These are the activations of a small neural network, seen along a few directions. Each row is one input.
Each table varies a few parts of the input and shows all the possible inputs, shuffled.
A made-up example of a description, with smaller parts first: one of 2 separate values, together with either a single point or one of 11 places along a line or (one of 5 places around a ring, together with one of 6 places along a line).
Shared parts are said once, and a part with two or three values counts as separate values.

Other details of the inputs vary at random and push rows far along two fixed directions, the same in every table; ignore that.

A family of inputs:
row 1: [ -2 -10  18 -28 -24  32  23  -8  32 -25   8 -14]
row 2: [-39  -4 -16 -15 -14 -10 -42  43 -91  45  -7  29]
row 3: [-23   8 -21  23   3 -38 -64  26 -85  52 -11  23]
row 4: [-38 -13  23 -42 -22  13  -9   7  27  15  12 -27]
row 5: [-11  -1  -8  -9  -2  -6 -41   4 -12  19   9   0]
row 6: [ 32  -6 -12  31  18  -1  22   3 -25 -15 -18  24]
row 7: [ -4  -1  18 -23 -21  18  -7 -25  52 -20  16 -32]
row 8: [-18 -16  18 -29   3  26   3  -5  45 -12  10 -30]
row 9: [ 31   9  -7  42   6 -29   0 -13  -9  -2 -10   9]
row 10: [  6   8 -24  38  16 -41 -41  13 -69  33 -14  27]
row 11: [-22 -17  18 -52 -35  30  -4  10  19   7  14  -6]
row 12: [ -3  -2  13 -24 -21  17  -7 -26  56 -16  19 -27]
row 13: [ -1 -18  22 -33 -25  29  15  -4  30 -11   4  -7]
row 14: [ 20  -2 -13  35  33 -22  16   3 -14  -4 -13   9]
row 15: [ 61   1 -20  54  31  -1  49  -9  -5 -41 -16  24]
row 16: [ 19   3 -29  37  15 -15  11  15 -59   1 -15  36]
row 17: [  6  -8  14 -17  -3  20  39 -23  73 -33  15 -31]
row 18: [ 12   6   3  21  -6 -12  -7 -14   5  -2  -2  -7]
row 19: [ 82   9  -9  84  27  -7  81 -26  10 -59 -25  18]
row 20: [-22  48  13 -22   3  -2  -6   6  -9  32 -10  17]
row 21: [-39  -9  18 -44 -22  11  -7   6  25  10  15 -26]
row 22: [ 70  11 -28  83  57 -21  71 -27  19 -57 -15   9]
row 23: [-27 -15  15 -51 -37  31  -2   6  16   3  15  -7]
row 24: [ 3 -6 -6  2 19 -3  9  3 11 -4  3 -4]
row 25: [-24   5 -22  18   0 -53 -26  41 -80  59  -8  29]
row 26: [  0 -18  17 -26  -8  43  14  -7  32 -25   3 -13]
row 27: [ 13   4  -1   9  -7 -10  -8 -12  15  -1   7  -5]
row 28: [-63  -9  -1 -42 -11  -5 -49  35 -39  45   9  -5]
row 29: [-19   9 -20  14   2 -29 -53  16 -64  34  -2  14]
row 30: [ -4  -6   7 -26  -6  26 -15 -25  53 -21  19 -27]
row 31: [-35  35  25 -60   5  35 -16  -2  31  16   2  -4]
row 32: [ 43   4  -6  51  26 -26  49 -13  12 -23 -15   4]
Each input here is: one of 2 separate values, together with either a single point or (one of 3 separate values, together with one of 5 places around a ring).
Q: Changing only the choice among 2 separate values turns row 1 into row 2. The same change can be made to row 19. Which row results?
A: row 26
Q: Which other rows does row 29 become when the choice among 3 separate values takes its other values? List them by row number.
A: row 2, row 28
Q: Which other rows does row 30 become when the choice among 2 separate values takes its other values? List them by row number.
A: row 12

A family of inputs:
row 33: [ 30  13   4  32  27   6  46 -11  14 -22 -22  15]
row 34: [ 40 -16   7  28  10  21  57 -18  35 -45 -13   1]
row 35: [-20 -10   1  -6 -27 -19 -46  14 -36  34  -2  -2]
row 36: [  7  -3  16 -24  19  36  25  -9  40 -16  -1  -5]
row 37: [-39  10  22 -66 -30  30 -11  -2  37   5  13 -21]
row 38: [ 15 -19  23 -18 -20  29  36 -11  40 -20   4 -10]
row 39: [ 32  18 -13  45  36 -20  -2 -13 -11  -8 -20   6]
row 40: [-25  22  -3 -18 -14 -18 -16  13 -38  36   0  19]
row 41: [-22  19  -8  -4  10  -8 -15  13 -42  13  -5  13]
row 42: [-31 -18  18 -63 -46  27  -8  -3  27   4  24 -18]
row 43: [ -6 -11 -23   2   2 -10 -11  15 -48  10   2  19]
row 44: [-16   1  25 -30   3  24 -24 -18  41  -8   6 -31]
row 45: [-36 -24  15 -57 -35  35 -10  -3  32  -8  18 -20]
row 46: [ 10   3 -15  18 -12 -16  12   5 -31  -3  -7  13]
row 47: [ 38  10  -6  34  38  -7   8 -26  17 -19  -9   0]
row 48: [-35  14 -12 -25   2  -3 -30  22 -41  28  -3  12]
row 49: [-33 -19  21 -72 -53  27 -13   2  35   5  26 -17]
row 50: [ 24   5 -18  36 -12 -27   4   3 -23   4   3  18]
row 51: [ 29 -22  -6  13  16  11  25   7   1 -20  -7  14]
row 52: [  7  21   5  28  12 -23 -15  -7 -17   8 -13   3]
row 53: [-19 -25  -9 -16  -8 -10 -57  20 -31  29   6   5]
row 54: [  9  23   1   6  -2  -2   8 -16  19   0   8  -1]
row 55: [ 10   7  26 -19  -6  14   1 -33  62 -11   8 -25]
row 56: [ 33  -2  -1  21 -10  14  31 -25  45 -41   7 -18]
row 57: [ 37  -8 -23  39  18   1  20 -16   6 -31   6   3]
row 58: [-12  -6 -16  15 -12 -11 -20   9 -32  14   3  10]
row 59: [ -3 -17   0  26  27 -43  19  -1  30   1   4 -33]
row 60: [-20  25  -5  -3 -11 -11 -24   9 -21  28   1   5]
row 61: [ -9 -23  -4 -10   0   8  -7  23 -37  18  -3  15]
row 62: [ 28  19 -26  29  37 -16  18   0 -18 -14  -9  28]
row 63: [ 18  21   0  26  12 -18  26   8 -30  16 -20  30]
row 64: [ 28 -19  -6  -6   9  23  30 -16  44 -50  11  -7]
row 65: [-11   7  26 -31 -14  16 -19 -18  49   1   4 -29]
row 66: [-24 -17  -2  -2 -18 -15 -47  11 -33  30  -3   3]
row 67: [ 12  16  -1  27  30  -2  21   9 -29  -2 -22  19]
row 68: [-21 -25  28 -50 -42  21 -30 -13  40   9  21 -31]
row 69: [-28   6  14 -45 -11  28   0 -11  40  -8   8 -12]
row 70: [ -7  16 -20   9  19  -9 -21   6 -28  19   4  14]
row 71: [-16   5  34 -33  -8  33  16  -1  33  -6  -2 -13]
row 72: [ 33  23   5   5   5   2  44 -25  45 -33   1   3]
row 73: [ 26 -15 -16  35  17 -17 -13  -6 -21  -4  -5   6]
row 74: [ 43  -4   0  39   3   2  51  -5   4 -28 -18   9]
row 75: [ 35  -2 -15  48  17   0  25 -16   3 -40   0  -4]
row 76: [-17 -18   4  -6  -5   8  -8  26 -43  14  -8   8]
row 77: [-14 -23  26 -45 -41  14 -30  -8  42   8  18 -24]
row 78: [  5  14   8  -1  13  24  10 -22  41 -30   8 -20]
row 79: [ 10 -10 -11  49  40 -50  59  21 -11   5 -14   0]
row 80: [-12  18   4  -1  -2  -8   0  22 -36  31 -19  20]
row 81: [-15  -4 -23  36  23 -55  17  19 -11  19   7 -12]
row 82: [-16  26  -4   5   0 -18  -7  12 -42  15  -8  17]
row 83: [ 10  -8   6  -7 -25  16  12 -20  39 -18  19 -17]
row 84: [ -1 -11   5  -4 -23 -10   3  24 -32  25  -6  22]
row 85: [-48 -11 -14  -8   6 -49   4  33 -26  37   9 -10]
row 86: [ -3  -7   1  20 -11 -23 -29   6 -38  15  -7   2]
row 87: [-29  10 -16 -19   6  -6 -45  21 -29  35  10  14]
row 88: [-39   5  17 -49 -18  32 -23 -10  44   6  18 -22]
row 89: [ -8   3  -5  -6  16 -12 -43   7 -14  25  -2   8]
row 90: [ 35 -12  -1  41  17  -4   8 -21   8 -33  -7 -11]
row 91: [-29  16 -15  -9   4  -5 -39  17 -35  32   2   7]
row 92: [-14   9  -3  -5  14   2  -8  25 -37  25 -17  18]
row 93: [ -7  16 -20   2  20 -13  -8  10 -39  15  -4  23]
row 94: [ 33 -16 -10  10  10  20  19 -19  46 -44  15 -10]
row 95: [-22  14  21 -30 -15  25  -8 -13  41  -7  16 -25]
row 96: [ 18   8 -11  18  34  -6  13  17 -25   6 -17  31]
row 97: [ 16 -22   8  -6   3  33  29  -3  26 -29  -4 -11]
row 98: [ 34  16  -2  45  29 -14  14 -28  20 -20 -17   2]
row 99: [-18 -11 -17 -11  -9  -1 -17  18 -38   9   0   7]
row 100: [ 23  11  22  -7  -2   4   6 -29  62 -16   4 -16]
row 101: [ 31  -7  -4  21  11  15  40 -20  21 -54   1  -9]
row 102: [ 16   5 -13  43  -3 -18   5   0 -27 -10  -2   7]
row 103: [-35 -24   8 -56 -29  42 -30   0  35  -3  26 -33]
row 104: [-12  24  -4  -5 -14 -18 -22   8 -14  30   7  13]
row 105: [-35  -6  -1 -20 -30  -7 -25  22 -47  22   4   7]
row 106: [ 40  -7 -20  55  23 -21   1  -9 -21 -17 -16   5]
row 107: [-29  11  14 -34 -20  -6 -18  29 -29  50  -5  22]
row 108: [ 20  -9  11  22  -2   7  34   1  -5 -20 -13   4]
Q: What is each input in this table made of?
A: one of 4 places along a line, together with either a single point or (one of 2 separate values, together with one of 9 places along a line)
Q: Changing only the place on the line of 4 turns row 62 into row 87. The same change can be made to row 93. Which row results?
A: row 70
Q: A walk changes only the place on the line of 9. It starts at row 64 and steps to row 43. List the rest of the walk in order.
A: row 99, row 101, row 45, row 105, row 46, row 42, row 49
Q: Which other rows does row 107 become when the place on the line of 9 takes its other values? List them by row number.
A: row 33, row 36, row 63, row 67, row 71, row 80, row 92, row 96
Q: Which other rows does row 91 become when the choice among 2 separate values takes its other values? List them by row number.
A: row 103

A family of inputs:
row 109: [ 37  -1  -8  48 -13  -4  44 -17  -1 -33  -5  10]
row 110: [ 23  24  -9  50  47 -19  17 -25  23 -24 -12 -12]
row 111: [ -8 -29 -13  -2  10   3 -27  -6  12 -11  19 -23]
row 112: [  0 -16  24 -33  -7  20  39   2  42 -23   1 -15]
row 113: [  6   8   3  -4 -14   2  17 -13  -1 -17  -2   6]
row 114: [ -8 -20  16 -16 -42   7 -29   0   8  16   8 -12]
row 115: [-17 -21  -7 -35 -20  36 -19   7 -13  -8  12  -1]
row 116: [  4  17  18  -5  13  19 -11 -23  28  -4 -11  -6]
row 117: [ 13  27  17  -6  10  36  25 -17  37 -35  -3 -11]
row 118: [-49   7   8 -30   9   2 -13  34 -46  49 -13  14]
row 119: [ 31  12 -11  44   7 -40  -7  -6 -43   8 -22  27]
row 120: [ 39 -15  -7  48   5 -12  62   7  -4 -21 -15   9]
row 121: [ -7  24  11 -34 -12  27  11  -9  35  -9  15  -1]
row 122: [-16  16  -4  -9   9 -14 -14  -8  32  10  14 -14]
row 123: [-32 -36  -7 -28  -2  11 -19  46 -45  18   4  18]
row 124: [ 25 -21 -11   7   4  16 -20 -10  -4 -14  -2  -1]
row 125: [-11  15  19 -43 -14  20 -24 -10  42  13  12  -7]
row 126: [-40   2 -13  -6  -9 -51 -56  29 -59  52   2  -1]
row 127: [-15   8   6 -29   7   9  27   9  15  16   3   9]
row 128: [ 22   0 -32  81  10 -67  -4   9 -59  18  -7   9]
Q: What is each input in this table made of?
A: one of 4 places along a line, together with one of 5 places along a line
Q: Changing only the place on the line of 4 turns row 111 into row 123. The same change can be made to row 126. Which row results?
A: row 112
